Each row below holds a small network's activations on one input, seen along a few directions.
In each table, some parts of the input vary, and every possible input appears once, in random order.
A made-up example of a description, with smaller parts first: one of 6 places along a line, together with either a single point or one of 9 places around a ring or (one of 3 separate values, together with one of 8 places around a ring).
Shared parts are said once, and a part with two or three values counts as separate values.

Rows:
R1: [ -3  10 -59   9 -14   1  -9  -9 -16   1  -1  -4  -2]
R2: [ 18 -15  17  -6  37 -10 -10  -6  14 -26  18 -17  -8]
R3: [  8   3 -34 -17 -39 -12   3 -16  -3  16  -7 -23  -6]
R4: [ -5  -9  23   3   7  12  21  -4   7 -27 -36  23   7]
R5: [ -1   2 -49  -2  -1 -11  -3  -7 -12  38  -7   8  -9]
R6: [  1  12 -42  -5 -38  -5  -3 -17  -7  -1  -3 -27  -5]
R7: [  4  14  39   3   8  21   5 -18  11  -3  -5   4  36]
R8: [ 29  12  31   3  25 -14  -7 -17   6 -19  20  -3  -1]
R9: [ -2   8 -59   9  -2  -3  -7  -6 -11  20  -3   7  -5]
R10: [-10 -24  17  18  27 -12   3   8   2 -19  23 -22   0]
R11: [-13  -9  24  -9  14  22  20  38   1  -3  16  -2 -20]
R12: [  1   0 -39 -11 -14 -20   3  -9  -5  42 -11  -3 -11]
R13: [  9  10  35  10   1 -14 -32  51  -9  -3 -12   6  26]
R14: [  7   1 -33 -18 -30 -18   6 -13   1  33 -10 -14 -11]
R15: [ 13  20  45  -4  19   9  -7 -20  -5  -3   8  -9   7]
R16: [  0  11 -50   5 -28   2  -8 -15 -16  -6  -2 -17  -2]
R17: [ -6  12  29  15   8  17  16  -8  24 -11 -31   3  23]
R18: [ -7 -22  43  22  -1  15 -57  12  23  21  13  38  -6]
R19: [ -6 -32  19  12  19  12  14  30  -5 -11  27  -8  -4]
R20: [-16  -2  24  -9  -1  -3  27   5  -1 -24 -14  34  -3]
R21: [-20  -4  19 -26   4  11  25  23   2 -14  15  26  -6]
What is each input in this table made of?
> either one of 2 separate values or one of 8 places around a ring or one of 11 places around a ring
What sort of input is R13?
> one of 2 separate values

Rows:
R22: [ -2  14 -29  -8  -7   6  24 -23  -2 -31  -2 -15  -1]
R23: [ -5  -1  29  29  18   0 -30  35  -7 -13   8  -2  11]
R24: [-19  -3 -14 -12 -37   7  26   7   7   3 -22   1  -2]
R25: [  7   2  45 -24  14  10  29 -10  15  -5  -4  -6  -2]
R26: [ -9  16  37  18   8  11   4  13  -3 -30 -23   6  25]
R27: [-12 -18 -25   1 -11  10  -5  13 -18   5  25 -19 -15]
R28: [  7   2 -36  -1   8 -23 -14  10  -7  31   1  -2  -2]
R29: [-18 -20 -21  -3 -27  -4  -9  24  -3  18   9  -5 -18]
R30: [-13 -25  21   4  27   0  -5   1   5   7  30  20 -22]
R31: [-10 -23   9  21  27  10 -24  21   5 -10  11  28  -6]
R32: [ -1  22 -17 -16 -28  -4  23   4  -2  17 -24  21  -1]
R33: [ 22  10  -3  18 -14  -1 -62 -35   8  32   2 -10   9]
R34: [ -1  -3 -36   2   4  -5 -12  -5 -12 -15  30 -22 -18]
R35: [-11   0 -18  -9 -22  23  32  -5  -9 -11  -5 -11   2]
R36: [  2  19 -28 -12  -2 -13  18 -11  -3  14 -31   4  12]
R37: [-13  -7  28  -6  17  11  31 -18  14  -9  -2  27  -5]
R38: [  8   7 -28  -1   4 -15  23 -29 -10 -12 -21 -11   2]
R39: [  3   3 -24  -5 -18 -15 -12  26  -5  34   4  11 -19]
R40: [ 10 -14  37 -11  24  -3  -3  11  13  13  31 -12 -16]
R41: [ 13  26   6   6 -23   8 -31 -60   6  14 -30  -2  22]
R42: [ 17  -8 -38  12  12 -23  -7  -5  -8   6  12 -18 -10]
R43: [-10  -4  16  13  17  20  13   2  14 -25 -16  37  13]
R44: [ 19  -6  40  -2   9 -12 -19  27  -1  -7  26 -12  14]
R45: [ 16   9  49 -14   0   0  12   6   3 -25  -9  -7  26]
What is each input in this table made of?
> one of 2 separate values, together with either a single point or one of 5 places around a ring or one of 6 places around a ring
Changing only the choice among 2 separate values turns R38 into R42. The same change can be made to R35. Which row results?
> R27
Change only the place on the ring of 5 in R45. List by row number the other rows that result.
> R25, R26, R37, R43

Rows:
R46: [  7  11  48 -22  22  11  17  -8  10 -26   0  14   0]
R47: [  3 -25  37   8  30   7  -1  29   6  -6  17 -14   0]
R48: [ 21  31 -17   3  -5  -9  -8 -25 -14  -3 -21 -23  20]
R49: [-16 -14 -19  -9 -18  -4   6  45 -18   5  11   8  -8]
R50: [-13 -10  -2  49  14  22 -40  20   0 -27  11  20  11]
R51: [ 22  26   4   2 -24  -5 -17 -23   5  -4 -16 -26  18]
R52: [ 15  11  17  -9 -27   6 -15 -35  12  15  -9  -7  17]
R53: [  6   3  47  -3  20   3  26 -13   8 -26  -2   8   9]
R54: [ -7  15   5   1  -9   1   1  -7   9  28 -35  31   2]
R55: [  4   1 -41  -9  -4  -6  27 -36   0 -10 -17  -2  -5]
R56: [  3 -19 -50  -1   7 -15   3 -13  -6   2  16  -9 -23]
R57: [ -5   0  43  -2  18   2  22   2  10 -25 -10   2  19]
R58: [-15   6  -9 -16 -28   6  31  20 -12  -7 -20  14  10]
R59: [-18 -13 -25 -10 -14  10  22  26  -9   4  27 -12 -24]
R60: [ 11  21 -39  -3   3 -12  14 -29 -10  -2 -17  -8  15]
R61: [ -6 -19  34   6  29  -8  -3  26   4 -12  22  -4   1]
R62: [  1  -9   4   1  -3   0 -32  -9   9  46  14  12  -9]
R63: [-18   6 -16 -19 -25  18  46   1  -6  -9  -6  -5  -7]
R64: [ 12   2 -48   6  13 -20  -9  -4 -13  10  16 -14  -1]
R65: [-16 -19 -39  -8  -4  -1  18   1  -3   2  21 -18 -34]
R66: [  7  -9  39 -13  33   2  -8  16   5 -12  32   8 -18]
R67: [ 14  -8   8  -1 -16  -4 -39 -12   7  27  23 -14  -1]
R68: [-12  11  -4  -5 -20  -7  10  16  -3   6 -38  28   7]
R69: [-15   1 -30 -15 -15   8  42 -23   3 -11 -11 -11 -16]
R70: [ 20  12 -27  12   6 -18 -33   0 -17   9  11 -29   3]
R71: [-13  10   6  42   3  31 -16  -4   6 -40 -21  26  29]
R72: [  3  -5  46   1  19  16  24   5  12 -19 -16  -8  18]
R73: [-13  -9 -13   1 -10 -16 -15  41  -9  18  -7  22 -11]
R74: [ 20   6  -5   9 -13 -15 -42  -1  -3   9  15 -33  -2]
R75: [ -8  -4  -4   8   2  -9 -23  17   3  41  -4  25 -17]
R76: [  1  10  12  -7 -14   9  -7 -32  14  33 -18  19   9]
R77: [  4 -17  38   2  31  -7   1  10   0 -14  30   2 -11]
Changing only one part turns R46 into R66. The same change can be made to R72. Which row results?
> R47
What is each input in this table made of?
> one of 2 separate values, together with either a single point or one of 4 places along a line or one of 11 places around a ring
Start at R67 and move only the place on the ring of 11, one step at a time. The first step leads to R74. Which rows follow, in order?
> R70, R64, R56, R65, R59, R49, R73, R75, R62

Rows:
R78: [  9   3 -38   7 -12 -14 -32 -11  -7  28   6  -8  -6]
R79: [ -6   0  44   2   7  12   9   9  10 -12 -14  17  14]
R80: [ -6  -7 -43 -11 -17 -11   8  -2  -6  20   5  -8 -21]
R81: [ -8  -6  33   4  22  13  16  15   4 -29   2  13   5]
R82: [ -6   5 -48  -4 -14  -4  15  -6 -11   1  -7  -3  -7]
R83: [  2 -11  36   8  22   4 -13  23   2 -14  23  -1   1]
R84: [  8  19 -33  -8 -22  -4  13 -34  -2  10 -24 -15   8]
R85: [  4   0 -44   0 -14 -14 -15   1 -13  14  13 -16 -11]
R86: [  5 -10  41  16  21   4 -30  10  10   1  14   5   6]
R87: [  6   9  48  -2  12  13  12 -15  12 -24 -12   4  19]
R88: [ -6 -16  39  -5  21   6  10  20   7 -10  17   9  -8]
R89: [ -2  14 -36  -7 -26  -6   7 -12  -6  15 -23   3   2]
What is each input in this table made of?
> one of 2 separate values, together with one of 6 places along a line
Changing only the place on the line of 6 turns R80 into R82. The same change can be made to R88. Which row results?
> R81
Change only the choice among 2 separate values in R85. List by row number the other rows that result.
> R83

Rows:
R90: [  1  10 -36  -2 -19 -11 -15  -3 -10  18  -4   0  -8]
R91: [  4  -6  29  12  27   2  -6   4   5 -22   8   6   8]
R92: [-11  -9  31   0   7  12   9  19   3 -14   4  20   6]
R93: [ -5  -3  31   7  13   8   6  21   4 -21  -1   2   6]
R94: [  1  20 -28  -1 -27   1   5 -29  -1   8 -32   1  13]
R95: [-10  -8  35  -3  13   8  12  12  11  -4  -4  20  -4]
R96: [  1  -8 -40  -1 -15  -9 -10  -4  -4  13  11 -13 -16]
R97: [ -3  -3 -35   2 -12 -10  -6  -2 -10  22   8 -12 -10]
R98: [  4   1 -36  -1 -11  -8 -10   1  -7  24  -2  -5  -3]
R99: [  6   0  40   6  21  13  -8  -1   9 -12  11  -1   6]
R100: [  2   8 -40 -17 -13  -5  31 -19  -8  -3  -5 -17  -7]
R101: [10 -2 48 -2 14 -1 -7  1 10 -8  6 -2  9]
What is each input in this table made of?
> either one of 2 separate values or one of 4 places along a line or one of 6 places along a line
Start at R96 and move only the place on the line of 4, one step at a time. The first step leads to R97. Which rows follow, in order?
> R98, R90
